Each row below holds a small network's activations on one input, seen along a few directions.
In each table, some parts of the input vary, and every possible input appears once, in random order.
Descriptions start from the smaller parts, as in this example, which fits no table here: values(2) and (point or line(9) or (line(4) and ring(5))).
Shared parts are said once, and a part with two or three values counts as separate values.
In the rows, 100 means zero.

Other details of the inputs vary at random and push rows far along three fixed directions, the same in every table; ignore that.

Table:
r1: 88,96,107,111,100,101,100,67,93,108,79,57,112
r2: 83,100,109,97,124,97,129,117,101,96,95,120,114
r3: 83,101,96,98,124,105,134,99,109,71,93,111,126
r4: 109,101,106,91,73,87,96,114,105,94,127,117,90
r5: 99,94,99,111,46,86,62,64,96,107,137,52,93
r6: 99,101,111,105,110,105,93,90,91,123,80,74,99
r7: 98,95,108,109,110,98,94,82,94,119,81,70,103
r8: 102,104,92,108,110,110,85,85,97,118,83,76,96
r9: 95,109,93,105,104,117,91,79,102,114,80,66,102
r10: 106,94,111,100,106,100,101,97,92,107,79,93,100
r11: 106,95,96,101,95,108,100,77,95,82,78,85,108
r12: 104,93,89,95,66,94,97,92,104,66,125,114,101
r13: 92,99,109,109,100,103,101,69,93,106,78,56,114
r14: 84,94,91,102,128,99,123,106,108,86,97,120,115
r15: 84,97,92,102,127,102,123,109,106,86,99,121,113
r16: 106,94,110,101,105,98,101,94,94,108,80,93,102
r17: 142,99,102,83,89,116,89,106,85,92,57,118,80
r18: 76,99,97,109,87,78,99,104,112,101,157,99,106
r19: 85,106,106,96,122,97,129,119,107,103,96,118,110
r20: 102,104,94,108,109,111,82,88,95,117,85,76,94
r21: 77,107,78,126,73,90,48,69,112,130,170,43,90
r22: 57,106,85,114,140,99,124,108,115,102,123,103,122
r23: 108,99,106,93,73,88,94,113,101,92,129,118,92
r24: 111,102,90,94,77,97,89,110,106,89,127,122,88
r25: 51,107,99,113,139,90,134,111,117,112,124,99,126
r26: 109,94,106,94,73,86,96,111,101,90,129,117,92
r27: 109,107,106,89,74,92,95,120,102,98,127,118,88
r28: 138,100,116,82,91,108,100,110,86,101,56,114,84
r29: 109,105,92,92,77,100,88,114,103,89,128,122,88
r30: 135,96,123,84,82,108,107,91,86,78,54,99,101
r31: 56,109,85,113,138,99,122,110,116,103,125,102,120
r32: 90,89,90,113,108,106,95,63,94,99,77,63,111
r33: 90,106,91,98,123,106,120,115,106,93,97,122,106
r34: 109,95,92,96,77,96,87,107,100,81,129,122,92
r35: 109,108,100,106,56,91,56,86,100,129,140,65,79
r36: 85,105,106,95,124,96,131,118,107,101,94,118,110
r37: 110,101,90,93,77,95,89,109,107,87,127,122,89
r38: 109,107,92,92,77,100,88,114,103,91,128,122,88
r39: 103,108,110,100,106,107,92,96,91,126,81,79,94
r40: 98,95,111,108,112,103,93,86,89,119,79,72,102
r41: 109,101,107,92,73,90,94,116,102,94,128,118,90
r42: 114,95,96,102,103,109,90,92,95,100,80,96,93
r43: 141,98,118,82,90,108,99,109,84,99,53,115,83
r44: 68,105,101,123,123,98,94,81,103,137,111,50,110
r45: 70,108,83,122,123,104,86,77,108,131,112,55,106
r46: 110,102,106,91,72,88,95,115,104,96,127,118,90
r47: 83,93,90,104,129,100,124,107,107,85,98,120,116
r48: 98,92,93,114,115,107,86,78,94,110,84,71,101
r49: 110,96,90,96,77,93,89,106,107,83,126,121,92
r50: 111,99,97,98,103,111,89,96,93,103,81,96,93
r51: 109,96,107,94,73,88,94,113,100,90,128,118,92
r52: 100,104,110,103,109,105,92,93,92,124,81,74,97
r53: 81,113,109,91,117,105,139,116,112,97,86,112,119
r54: 85,98,91,102,127,102,124,110,109,89,97,121,113
r55: 141,85,118,87,90,102,99,99,82,91,50,113,89
r56: 140,90,119,85,90,103,100,102,86,95,50,113,87
r57: 101,99,93,111,111,109,84,82,97,115,84,73,98
r58: 109,109,105,89,73,93,94,120,102,100,129,118,88
r59: 102,103,93,109,109,110,84,86,96,117,85,75,94
r60: 101,100,94,110,110,109,83,83,96,115,85,73,95
r61: 88,105,109,95,123,99,128,121,103,99,94,118,109
r62: 108,108,106,89,73,93,94,119,101,99,128,119,89
r63: 141,98,117,81,89,106,99,107,87,100,51,114,83
r64: 84,99,93,101,126,103,120,110,104,88,99,121,113
r65: 109,94,90,97,79,95,89,108,102,81,128,121,93
r66: 143,91,105,86,89,115,88,101,83,87,54,118,84
r67: 81,102,84,109,91,91,90,103,111,94,154,104,102
r68: 88,104,108,96,122,98,129,119,104,100,94,117,109
r69: 83,92,90,103,130,98,126,106,107,83,96,120,116
r70: 84,96,90,102,128,100,123,108,108,87,97,120,116
Each input here is: values(2) and (point or line(4) or (line(5) and line(6))).
The inputs of r14 and r7 match in every part but the values(2) part. If r60 is changed in the same way as r14 into r7, which row does it become? -> r68
Change only the line(6) part in r50. List by row number the other rows that result. -> r29, r34, r38, r64, r66
Change only the line(5) part in r18. List by row number the other rows that result. -> r26, r40, r51, r55
Change only the line(4) part in r12. List by row number the other rows that result. -> r3, r11, r32
Start at r34 and move only the line(5) part, one step at a time. The first step leads to r65. Which rows follow, in order? -> r48, r47, r69
